These are the activations of a small neural network, seen along a few directions. Each row is one input.
In each table, some parts of the input vary, and every possible input appears once, in random order.
Descriptions start from the smaller parts, as in this example, which fits no table here: one of 6 places along a line, together with either a single point or one of 9 places along a line or (one of 2 separate values, together with one of 8 places around a ring).
Shared parts are said once, and a part with two or three values counts as separate values.

Other details of the inputs vary at random and push rows far along two fixed directions, the same in every table; ignore that.

A family of inputs:
R1: [ -4  -5  21  20  13  -8 -14  32  20   1  13 -29   8 -32]
R2: [  1   2  -5 -10 -14 -27 -10 -24 -30 -11   9  -5   1   6]
R3: [ 17  -2  -2 -10   4  37   6   2  15  12 -25  12  -3   0]
R4: [ -2  -5 -15  17   5  33  17  -5  16  18 -16  12  -5  -1]
R5: [ 12 -12  -5   0   0  41  13  16   5  13 -20  20 -19  13]
R6: [-18 -17  -1  -5  12 -30 -19 -13  -6  -4   3  -8   3  28]
R7: [ 24 -12  -5  -3 -11  39   8   4   2   8 -16  11 -12  -4]
R8: [ 14  -9 -20  -1 -11  30   9   7   6  11 -14  21 -20   0]
R9: [-13   5 -12   5  -4  -5   2 -15   3   3   1   4   5   4]
R10: [-20  10  -9  -6 -12 -25  -6 -26  -6  -6  11   2   6  11]
R11: [  2  10  14   2  -1  -7   6  50   0 -10  28  -8  -5 -25]
R12: [ 16 -26  -1  12  13  23 -10  11   8  12 -27  -3 -21  -3]
R13: [  7  24  10   0  19 -14  -5  33   7 -10  11 -16  11 -31]
R14: [ 10  -5  -5  17   4  34  13  -9  15  16 -22   8   3 -10]
R15: [  5  12  20  19   8 -14  12  32   6  -9  21 -25  11 -38]
R16: [  0 -23  -4   6  11  -7 -13   3  -3   5  -3  -1 -17  17]
R17: [-10   9   0  -8 -12 -26 -12 -32 -12  -5   8  -2  17   4]
R18: [ 14  18   8   4  14 -11  -6  36  -7 -13  15 -13   1 -33]
R19: [-11 -10   4  -8 -15   2  13 -10  -1   1   8   5  -1  13]
R20: [-10  21  10  19  24  -2   7  36  12  -5  18 -16   8 -22]
R21: [-12  20  24   4  15   3   7  41  14  -8  26 -15   7 -19]
R22: [ -1 -27   3   8  -6  -6 -10 -10   6   9  -8 -15  -2   1]
R23: [  5  19   7   3   8  -9  -3  51   0 -14  22  -6  -5 -23]
R24: [-20 -23  -2   1  -6 -31 -11 -16  -4   4  15 -15  -1  16]
R25: [-11   0  15  18  27 -14 -14  42  20  -5  25 -25   6 -21]
R26: [ -4 -22  10   2  -6 -30 -20 -15 -19  -2   2 -18  -8  12]
R27: [  6  21  11   7  23 -15  -2  32   4 -10   9 -16  13 -30]
R28: [ -1  -3  14  -4  -9  13   5 -15   4   3   0   2   8   4]
R29: [  0  -4  22  10  28 -16 -15  40  13  -6   7 -27   6 -27]
R30: [ -8   8 -14  -2   7 -10  -1  -9  -4  -2  -8   3   2  17]
R31: [  0  11  -4  -5   0  -3  -9 -17   1   2  -6   3  11   0]
R32: [-10  11   2  -5   1 -28 -12 -30 -14  -4   1  -1  19  10]
R33: [ 16  -9 -13  -3  -2  42   8  16   7  11 -21  24 -19   9]
R34: [ -2   1   8  -1   3 -28  -5 -23 -33 -11   0  -3   0  14]
R35: [  6  13   2  16   8 -16   5  40  -3  -9  24 -11  -7 -27]
R36: [  6  19   3  15  17 -13   1  48  -2 -13  19 -11  -5 -23]
R37: [ -6  -5  18 -12 -18 -18   4 -23 -14 -10  14  -9  11  11]
R38: [-15  11 -12 -13  -1 -28 -10 -17 -13 -10   1   3   6  22]
R39: [ -8   3   6  -7   8 -25  -2 -27 -20  -4  -8  -2  12  16]
R40: [ -1  -7  17 -13 -18 -16  -2 -19 -29 -11   8  -3   0  17]
R41: [-10   4  -7   2  10  -8   4  -9  -7  -1  -8   2   3  21]
R42: [  0   9   1 -12  -2   0  -8 -19   3   1  -3   4   9   3]
R43: [ -8   6   0 -16  -2  -2  -1  -4  -1  -1  -3   6   0  21]
R44: [  4   2 -22  13   9  36   8   0  23  15 -24  17  -5   1]
R45: [ 13  -2 -12  13  -1  30   6 -11  16  15 -22  10   4 -11]
R46: [ -8  -1 -13   4 -10 -12   9 -11   0   0   4   2  -1   1]
R47: [ 15  -6   6  -7   7  40  11   3  12  12 -25  11  -3   4]
R48: [ 15  14  12   2   1  -4  -2  40  -3 -14  23 -17   0 -37]
R49: [-10   8  13 -19  -7 -17 -10 -26  -9  -5   8   0  15  14]
R50: [ -9   1 -13  -9 -15 -30  -5 -19 -25  -8  10   6  -6  16]
R51: [ -1  20  21  15  22 -10   2  26   6  -6  13 -17  16 -30]
R52: [ 21 -12   5  -3   2  40   9   7  -1   9 -22  13 -13   3]
R53: [-22   6  -4 -12 -17 -22  -7 -29  -5  -8  12   7   6  15]
R54: [-19  12 -10  -7  -3 -20 -10 -23  -4  -6   3   5   7  17]
R55: [ 11  15   7   9   0 -11   4  31  10 -10  21 -20  11 -40]
R56: [ 16  -2 -10   1  -7  37   4  -8  22  12 -17  12   2 -10]
R57: [  7  -3  -8   5 -10  -3   5 -16  -2   2  -6  -2   7  -5]
R58: [ -9 -18   7   6   9  -5 -20 -10   6   8 -11  -8   8   6]
R59: [-19   8   3 -15  -8 -12  -6 -19  -3  -5   7   6   6  23]
R60: [ 21 -10  -5  16   2  25  13   3  -3   8 -19   4 -13 -10]
R61: [ -5  -2 -17  -2 -13  -5   7 -11   4   1   1   7  -3   1]
R62: [ 22  -6  -2  -6   1  36   3   9   1   6 -18  12 -11  -3]
R63: [-17  -3   7  -7  -8   6   8 -13   1   1   8   6   2  14]
R64: [ -8  -5  -2 -10 -18  -1   9  -8   3  -2   7   7  -3   6]
R65: [  2   3  -1 -18  -7 -16 -13 -15 -27 -10   3   2   1  10]
R66: [ 21  -9 -13   0 -15  34  10  -5  18  10 -17   9  -2 -11]
R67: [ -1  -6  -7   8  -2  -9  10  -5 -15   1   2   3 -11  11]
R68: [  5   4 -15  -2  -1  -2  -4   3  -9  -2  -4  12 -11  10]
R69: [ -8  -2 -10  -8 -18  -5   5 -10   4  -3   5   8  -3   2]
R70: [  7   2 -19  -6   2  31   5   6  19  11 -24  18  -9   8]
R71: [ -1  -1  -6   6   7  -8   5  -2 -16  -2  -3   7 -10  17]
R72: [ 18 -13  -6  -4 -14  37  13  -5  16  10 -16  10  -2  -6]
R73: [ 11  -5   8  -2   5  43   9  -3  18  14 -20  12   1   1]
R74: [-10   9  -8  -7  -3   4  -3 -10  10  -1  -2  11   0   9]
R75: [ 10   2  -5   1   5  -7  -4 -10 -18  -6  -8   3  -4   2]
R76: [-14 -21  -5   9   4  -1 -11 -11  12  12   2  -5  -3  10]
R77: [-13   2   1  -8 -11   3   3 -12   7  -1   6   9   0   7]
R78: [-18   3   9 -18  -2 -14   0 -11 -13  -6   5   3   6  30]
R79: [ 13 -17  -5   3  -9  42  18  13   6  14 -14  19 -20   8]
R80: [  6   6  -2 -16   1   2  -6 -11   0   1 -12   5   5   5]
R81: [  4  18  25   2   3  -1   1  30  15 -10  25 -16  14 -34]
R82: [  1   0  -2  -3 -10 -30  -6 -25 -30 -10   6  -6   1   7]
R83: [ 11 -30 -12  14   6  19  -2  10  13  21 -12   2 -27   5]
R84: [-19  -4  -5   1  -9 -29   9 -24 -16  -2  12  -3   5  16]
Each input here is: one of 2 separate values, together with one of 6 places around a ring, together with either a single point or one of 6 places along a line.
- Changing only the place on the ring of 6 turns R14 into R51. The same change can be made to R1. Which row results? => R58
- Changing only the place on the ring of 6 turns R19 into R5. The same change can be made to R64. Which row results? => R33
- Which other rows does R28 become when the place on the line of 6 takes its other values? List them by row number. => R14, R17, R45, R56, R81
- Which other rows does R51 become when the choice among 2 separate values takes its other values? List them by row number. => R20
- List by row number the other rows that have the place on the ring of 6 and the choice among 2 separate values in common with R29. => R3, R13, R27, R39, R47, R80
- List by row number the other rows that have the place on the ring of 6 and the choice among 2 separate values in common with R11. => R8, R35, R50, R67, R79, R83
- Which other rows does R30 become when the choice among 2 separate values takes its other values? List them by row number. => R27
- Which other rows does R16 become when the place on the ring of 6 takes its other values? List them by row number. => R6, R24, R25, R76, R83

A family of inputs:
R85: [  9  -8 -22 -18 -31  25   3 -56  -5  11 -28  29   2  21]
R86: [ -2 -13 -11  -9 -13 -19  -3 -31 -23  -4  -8   7  -9  27]
R87: [ -2  22   8  15  20   3   2  41  15  -4  10  -9   3 -28]
R88: [  9 -18  -4  -3   0  14  -3 -20   1  11 -29   9  -5  14]
R89: [ -9 -10 -25  -3  -4  10  -2 -52  -3  13 -28  20  -4  32]
R90: [  1 -25  -3   1  -2  19   2 -24   4  14 -18   7   0  15]
R91: [ -5  -3  18  -8   1 -26 -18  -3 -10  -7  13 -13   6   1]
R92: [ -2  11   3 -23 -10   1  -1 -11  -6  -7   6   9   4  14]
R93: [-18   7   2  -6  -3 -20  -4 -11  -4  -5   1   0   5  13]
R94: [ -8  -4 -13   2   0 -15  -9 -33  -8   4  -7   2   7  23]
R95: [ 21   5 -15  -2 -12  37  17  -9  13   9 -25  16   1 -15]
R96: [ -3 -13  -2 -11 -10 -15  -9 -33 -23  -1 -15   1  -4  26]
R97: [  4   1 -21 -20  -9  26   6 -42 -12   6 -28  31  -1  36]
R98: [-10  -9 -15  -3  -6   3   0 -32   4   8 -19  10  -2  20]
R99: [ 25 -22   0  15   7  58  12  14  27  23 -30  10 -13 -11]
R100: [ -4   1   0   6   7 -14  -1   6   9  -1   6 -13   7  -7]
R101: [  5  -7  -7  10   4  16  -2  12  23   8  -2  -4   0 -11]
R102: [ -1 -21   1  -6 -14   3  -3 -33 -19   7 -14   5  -7  26]
R103: [ -1  -7   8   4  -6 -14   3   4 -14  -9  15  -7  -6   0]
R104: [-12  -7   5  -8   3 -31 -11 -21 -13  -5   2 -11  12  13]
R105: [ -4  31  21 -12   6 -21   4  32  -4 -23  28 -14  13 -18]
R106: [ -8  17   5   2   8 -41  -5  19 -20 -16  29 -13   3  -7]
R107: [-10  10   8  -5  -2 -38  -8  21 -13 -14  35 -15   0  -8]
R108: [-17   1   0  -5  -5 -17 -10 -17   1  -3  10  -3   3   8]
R109: [ 17  -5  -5  19  10  57  22  46  35  17 -12  11 -15 -24]
R110: [ 33  -3   0  25  27  53   7  43  31  18 -25   2 -11 -35]
R111: [  2  13  12 -11  -3  10  13   8   1  -7  12   3   4   1]
R112: [  6  -3   9   1   0  -1 -10  15  -4  -2   4 -12  -5  -9]
R113: [  8   9  11  10  15  -9  -7  24  -8  -7   6 -16  -2 -18]
R114: [  3  -4   2   0  -4 -14  -6  10  -8  -9  14  -6  -8  -4]
R115: [ 25  12   5  12  -4  43  23  31  25   5  -1   2   3 -44]
R116: [ 35  -8 -19  26  17  56  16  38  24  15 -26  12 -24 -26]
R117: [ 13  28   4   5   1   2   7  17   2  -7   9  -4  12 -36]
R118: [ -9  -1   5  -2  -7 -21   4   4 -14  -7  21  -6  -3   5]
R119: [ -7   3   9  13   6   6   7  19  17   0  12 -10   2 -20]
R120: [-18   7   6  -8  -4 -19 -10  -5  -1  -5  13  -1   4   8]
R121: [ 1  0 -5  1  1 14  0 20 12  3  2  7 -6 -4]
R122: [-15  16  11  -2   4 -36  -3  22  -8 -17  24 -13   8  -5]
R123: [ -5 -25 -13 -13 -10   1 -13 -47  -7  12 -20  10   2  34]
R124: [ -1 -14  -5   8  -1  14   6  -9  13  11  -6   0   1   5]
R125: [ -7  -3  -9  -8  -7 -22   0 -11 -16  -4   3   3  -5  16]
R126: [-14  25  14   5  13 -38  -7  31 -11 -21  33 -15  10 -14]
R127: [ 3 -1  1  8 16 -4 -7  4  1  3 -3 -8  7 -6]
R128: [-23  17  25   1   2 -36  -2  18  -4 -15  35 -19  11  -8]
- What is each input in this table made of? => one of 4 places along a line, together with either one of 2 separate values or one of 9 places around a ring
- Changing only the place on the line of 4 turns R108 into R98. The same change can be made to R123. Which row results? => R104
- Changing only the place on the line of 4 turns R113 into R96. The same change can be made to R126. Which row results? => R122
- Which other rows does R124 become when the place on the ring of 9 takes its other values? List them by row number. => R90, R99, R102, R103, R109, R118, R119, R128
- Start at R110 and move only the place on the line of 4, one step at a time. The first step leads to R88. Which rows follow, in order? => R91, R99
